Each row below holds a small network's activations on one record, seen along a few directions.
Records have a field called M. Each example row is followed by its value.
The largest differences between rows may come from other fields.
(in the rows, 500 means zero)
Strong random noise was added to every row along 8 fixed directions; ignore it. To show where, here is one row again and again, with new noise each time:
[552 568 569 552 629 461 374 298 561 540 339 756 528 532 494 469 674 358
 622 575 397 582 454]
[451 568 419 270 642 501 554 482 400 418 576 500 499 497 670 625 435 614
 262 320 533 541 491]
[508 525 443 467 376 470 664 728 475 529 659 358 352 485 618 520 387 708
 543 426 576 349 428]
[367 552 516 586 567 442 544 703 349 495 469 418 515 525 433 515 550 394
 318 515 561 491 500]
[474 717 392 265 672 546 537 209 415 416 555 750 507 487 749 566 375 598
 525 477 494 440 525]
[424 576 513 661 513 448 444 440 503 293 458 692 564 541 541 469 398 406
 600 558 462 593 481]
[464 592 478 451 587 590 379 414 430 495 473 595 568 602 331 531 465 362
 384 570 488 563 525]
[695 529 593 721 377 312 396 906 649 465 558 529 179 685 201 401 531 690
 385 574 354 611 509]
[714 548 483 511 394 545 195 383 664 699 610 617 347 542 225 299 624 583
 582 651 457 422 718]
[650 512 492 427 467 562 338 412 602 664 538 560 421 548 356 449 591 534
 544 536 463 481 534]

[537 801 520 591 579 411 581 626 398 472 452 717 318 632 357 472 467 560
 472 763 408 424 578]
m8
[475 653 434 255 588 739 600  83 486 610 465 695 639 534 674 642 319 410
 813 562 470 411 302]
m8
[663 501 517 466 428 576 362 820 538 674 597 331 324 742  52 506 490 566
 222 551 437 546 476]
m6
[501 564 658 625 733 408 554 458 484 464 189 715 567 602 528 576 614 286
 536 595 348 660 256]
m6
[524 492 477 396 455 576 496 460 478 296 413 597 553 663 396 759 298 389
 447 468 460 716 368]
m1
[407 534 486 611 457 438 568 507 485 401 542 524 495 411 660 374 394 572
 641 542 550 392 570]
m2
[582 582 531 500 449 558 580 531 499 768 486 482 371 555 442 476 588 482
 748 647 496 268 404]
m3
[335 446 546 810 417 475 485 362 555 310 481 542 713 417 676 377 361 359
 831 544 558 499 447]
m4
[367 664 473 258 781 543 854 514 228 729 506 306 518 449 793 612 524 578
 367 397 601 242 351]
m6
[465 628 579 731 580 215 517 647 487 513 508 596 334 440 549 338 726 583
 448 616 455 414 675]
m1
[419 701 365 249 531 727 645 321 320 464 548 622 553 568 529 660 206 421
 584 629 560 372 481]
m5
[693 398 517 344 412 449 407 499 506 738 416 462 294 440 334 623 760 506
 426 447 574 549 569]
m7
[344 741 463 643 514 486 655 593 276 360 452 611 488 577 422 499 340 399
 524 718 532 389 541]
m7
[497 418 572 280 635 609 782 477 418 945 301 295 553 415 647 688 785 342
 630 455 555 321 185]
m5
[612 363 472 556 276 352 522 703 702 458 725 353 317 360 742 419 510 843
 598 268 548 464 532]
m8
[474 555 441 304 631 512 522 424 429 405 569 493 500 490 576 562 422 628
 252 377 506 527 578]
m7
[439 317 410 353 447 631 462 371 566 406 608 355 742 408 668 552 403 483
 479 290 564 541 482]
m1
[257 339 528 712 465 537 450 613 417 272 413 354 785 502 400 499 365 212
 395 456 589 676 459]
m2
[504 479 419 410 326 457 489 370 399 489 445 589 443 343 622 633 537 444
 646 468 700 486 628]
m4
[561 405 511 476 426 487 527 646 561 419 580 411 429 551 497 541 386 621
 430 418 470 572 455]
m3
[510 498 492 424 565 521 506 555 449 523 491 452 482 534 428 509 497 540
 355 460 513 518 519]
m2
[453 437 422 305 508 636 472 347 533 400 705 369 595 505 614 541 241 646
 382 319 531 542 545]
m3
[526 495 424 380 424 652 356 421 537 489 642 486 521 567 361 523 361 496
 461 498 517 527 577]
m5
[512 452 605 640 535 338 527 560 602 514 393 547 462 484 620 475 659 496
 590 444 419 589 378]
m4

Which value of M does each new row have?
[508 528 455 361 485 479 665 678 394 631 534 364 383 425 578 591 578 596
 402 439 598 378 500]
m8
[457 535 457 636 361 550 403 556 500 321 628 518 497 555 310 424 267 482
 487 647 527 522 671]
m5
[444 499 503 587 478 354 605 689 505  79 565 553 446 544 650 586 218 634
 385 379 442 713 464]
m5
[561 487 410 414 304 677 558 464 529 534 656 394 490 525 439 498 247 611
 688 516 544 368 451]
m7
[416 553 578 827 449 369 470 818 457 351 458 514 443 619 292 430 461 399
 429 629 467 586 488]
m4
[461 446 500 838 229 445 381 570 616 159 543 592 542 554 370 387 276 464
 676 588 478 635 586]
m7
[580 500 594 842 403 275 454 676 728 120 505 724 421 603 536 385 366 627
 636 556 285 689 450]
m1
[490 527 515 480 642 391 350 526 538 277 524 604 480 606 457 530 471 582
 142 378 381 803 572]
m4
